A small network was shown many inputs. Here are its activations along a few directions, one row for each input.
In each table, some parts of the input vary, and every possible input appears once, in random order.
A made-up example of a description, with smaller parts first: one of 2 separate values, together with either a single point or one of 11 places around a ring or (one of 4 places along a line, together with one of 8 places around a ring).
Shared parts are said once, and a part with two or three values counts as separate values.
(in the rows, 128 means zero)

Other details of the inputs shift rows strongly along three fixed directions, in all tables alike. That doesn't count.

Table:
R1: [139 248 128 147 152 162 153 170 128  61 133 155]
R2: [141 105 167 147  96 129  40 115 131 114 115 113]
R3: [120 210 153 112 102 123  96 117 133 128  55 173]
R4: [143  65 116 120 125  89 126  83 135 187 148 125]
R5: [166 124 162 148  84 124  65 131 162 170 109 118]
R6: [103 145  88  95 134 134 161  60 101 146 102 168]
R7: [147 140 151 146 136 118 112 206 145  85 161  75]
R8: [132 214 114 132  91 139  95 112 124 117  55 161]
R9: [113 186 127 144 104 162  84 105 113  75  55 162]
R10: [120  61 127 128 105 100 134  88 137 197 152 122]
R11: [130  67 133 118 176 121 185 156 108 117 200  95]
R12: [114  34 105 127 123  92 124  83 132 160 128 110]
R13: [126 217 131 139  95 147  98  99 118 115  58 156]
R14: [154  90 120 118 155 132 189 169 134 155 216 112]
R15: [132  60 131 123 103 118 139  89 142 198 149 121]
R16: [103 143  82 100 137 142 151  55 107 134 117 183]
R17: [122  63 131 128 108 115 122  80 119 192 162 124]
R18: [113 177  86  96 183 126 237 144 124 111 150 152]
R19: [ 69 106 107  94 130 132 166  94 101 141  76 186]
R20: [123 211 157 113 105 138  85 109 115 123  66 173]
R21: [ 96 177 102  97 183 119 235 148 126 113 157 160]
R22: [106 147  72  87 189 142 222 160  99  81 137 151]
R23: [134  74 108 145 165 129 197 146 111 108 193  78]
R24: [ 83 105  97  97 141 129 157  99 103 141  74 195]
R25: [132 246 135 125 162 124 155 193 148  84 114 157]
R26: [125 107 160 150  83 103  63 123 153 129  95  85]
R27: [169 170 148 171 125 114 141 183 164 111 165  71]
R28: [160 176 145 164 165 148  98 171 157 130 184  56]
R29: [148 104 157 135  88 114  48 134 131 129  99 102]
R30: [ 90 136 106 103 133 146 147  75 103 147 123 207]
R31: [163 142 136 163 130 129 123 201 139  80 151  69]
R32: [154 126 158 154  86 105  58 130 158 170 111 119]
R33: [ 85 145 103  96 132 127 159  63 102 149 109 176]
R34: [ 87 114  80  98 142 151 147  62  94 107  95 177]
R35: [ 97 114  73  94 146 124 161  81 109 125  66 172]
R36: [164 159 159 148 127 122 115 209 149 125 181 100]
R37: [125 175  77  99 193 123 227 149 126 112 147 160]
R38: [181 169 137 172 136 111 133 187 164 111 161  81]
R39: [122 247 144 129 158 151 142 176 134  65 142 163]
R40: [152  97 116 113 167 106 184 160 126 144 216 108]
R41: [156 131 174 155 137 162 108 200 143  85 173 103]
R42: [155 143 150 151 137 118 128 199 156  86 146  63]
R43: [134  58 127 129 109 139 116  74 130 179 172 138]
R44: [120  62 126 134 170 138 173 158 116 113 216 118]
R45: [111 188 133 119 107 150  85 112 111  90  42 147]
R46: [ 96 186 142 127 109 150  72 110 118  79  63 170]
R47: [126  28 118 115 106 133 121 102 117 170 136 120]
R48: [143  97 177 147  81 147  57 129 132 139 102 102]
R49: [103  37 119 125 117 110 122  72 112 154 142 101]
R50: [128  34 116 118 129  97 121  91 123 162 126 119]
R51: [128  66 130 118 171 106 195 163 127 123 190  93]
R52: [130 101 173 152  84 130  52 131 127 137 106 103]
R53: [108 138 106  94 190 156 225 177 113 103 131 178]
R54: [130 112 143 161 114 149  25 103 139 143  98  64]
R55: [169 159 180 150 129 147 123 194 149 125 180  95]
R56: [117  29 131 121 106 126 135  97 130 174 129 115]
R57: [154 107 135 168  89 112  67 123 148 125  83  89]
R58: [150 133 161 147 132 130 111 220 137  98 161  92]
R59: [125  67 103 120 108  95 122  77 130 181 160 113]
R60: [155 132 166 148  90 121  42 103 142 141 134 121]
R61: [ 84 116  82 110 127 131 177  75 104 123  67 163]
R62: [132 215 115 113  97 135  84 113 128 119  55 160]
Description of these inputs: one of 2 separate values, together with either a single point or (one of 5 places along a line, together with one of 6 places along a line).
The inputs of R23 and R13 match in every part but the choice among 2 separate values. If R26 is changed in the same way as R23 into R13, which row does it become? -> R21
The inputs of R12 and R25 match in every part but the choice among 2 separate values. If R51 is changed in the same way as R12 into R25, which row does it become? -> R3
Start at R43 and move only the place on the line of 6, one step at a time. The first step leads to R30. Which rows follow, in order? -> R60, R39, R16, R1
Start at R55 and move only the place on the line of 6, one step at a time. The first step leads to R17. Which rows follow, in order? -> R20, R33, R6, R13

Table:
R63: [ 86 170 133  99 160 148 156 114 110 131 117 186]
R64: [142 124 146 138 132 115 111 167 138 112 121  71]
R65: [151  41  71 133 152 109 204  80 133 191 220  87]
R66: [112  32  81 104 136 100 154  68 116 162 124 149]
R67: [160 132 147 141 114 142 103 170 139 136 156 110]
R68: [122 156 155 126 101 154  90 111 135 161  81 157]
R69: [117 148  95 108 152 158 162 124 109 107  95 185]
R70: [156 166 134 153 127 109 106 129 153 124 167  88]
R71: [113 157 115 108 128 156 177 119 100 112 104 190]
R72: [128 126 147 159 124 127 103 153 141  96 148  89]
R73: [135 129 150 141 138 132  98 151 130 101 141  72]
R74: [118 151 152 129  87 130  82  94 115 113  91 161]
R75: [151 125 142 148 129 147 111 162 131 116 129  73]
R76: [136 168  92 119 179 101 218 156 134 122 173 125]
R77: [130 131 126 113 156 114 207 172 123  99 168 140]
R78: [122 151 136 109  95 119  83 124 129 140  80 157]
R79: [106  16 110 138  71  91  81  41 131 184  89 108]
R80: [144 122 141 164 115 143 116 164 143 111 136  90]
R81: [142 135 173 136 129 113 113 170 155 147 144 105]
R82: [122 142 132 129 113 133  67 100 124 107  81 156]
R83: [ 96 166 111  94 150 145 148 120  97 116 122 189]
The inputs of R69 and R82 match in every part but one. If R65 is changed in the same way as R69 into R82, which row does it become? -> R70
What do these inputs look like to the network? -> one of 3 separate values, together with either a single point or one of 6 places along a line
Which other rows agree with R81 in the choice among 3 separate values? List them by row number. -> R64, R66, R76, R77, R78, R79
Which other rows does R78 become when the choice among 3 separate values takes its other values? List them by row number. -> R67, R83

Table:
R84: [134 154 146 132 166 135 167 185 125  88 182  91]
R85: [107 145 101 104 135 143 169  93 122 151 110 171]
R86: [134 122 124 138 160 143 164 186 118  88 172 103]
R87: [109 132 112  96 133 125 151  87 116 151 105 175]
R88: [113 133 107 107 140 131 150  77 110 137 106 177]
R89: [163 188 164 159 128 127  82 188 146  89 157  94]
R90: [122  17 114 139 115 106 113  62 130 172 143 115]
R91: [129 218 105 135 106 106  98 125 143  90  20 122]
R92: [151 133 167 154 111 144  67 170 136  99 117  77]
R93: [117 174  99 118 160 155 182 116 113 117 119 173]
R94: [136 105 152 160  91 117  42 120 144 127 114  98]
R95: [165 118 160 150  82 128  63 161 144 118 114  96]
R96: [ 90 125 110 100 150 126 156 118 116 140  99 175]
R97: [146 144 138 121 169 116 165 184 133 129 180 114]
R98: [141 116 137 147 155 122 177 157 132 114 187 105]
R99: [127 149 120 126  65 134  60  65 130 160  60 165]
R100: [ 98 126 100  99 137 127 156 109 116 119 107 184]
R101: [107 176 113 101 141 134 186 139 112 101 120 182]
R102: [143  62 114 118 114 101 124  89 128 166 167 121]
R103: [103 184 101 105 166 163 175 121 113 107 122 162]
R104: [131  56 118 117 127 113 115  71 119 165 163 100]
R105: [123 105 131 129 172 130 157 165 133 100 184  93]
R106: [163 112 165 164  91 135  62 144 141 118 105  89]
R107: [133 119 141 131 153 112 174 177 132 137 181 104]
R108: [123 170 150 123  93 149  86 133 130 114  46 154]
R109: [128  44 121 123 123 119 131 116 123 171 141 108]
R110: [121 222 163 125 107 139 115 158 138  99  74 155]
R111: [118  30 119 125 112 103 121  80 138 178 142 114]
R112: [139 131 112 148 159 136 163 156 132 120 201  99]
R113: [146 134 163 166  84 117  58 134 140 123 128  88]
R114: [107 122  99 108 124 132 140  80 116 179 100 164]
What do these inputs look like to the network? -> either a single point or (one of 5 places along a line, together with one of 6 places along a line)
Start at R114 and move only the place on the line of 5, one step at a time. The first step leads to R97. Which rows follow, in order? -> R107, R96, R109
Start at R97 and move only the place on the line of 6, one step at a time. The first step leads to R87. Which rows follow, in order? -> R102, R88, R89, R104
Which other rows does R103 become when the place on the line of 5 takes its other values? List them by row number. -> R84, R92, R104, R105
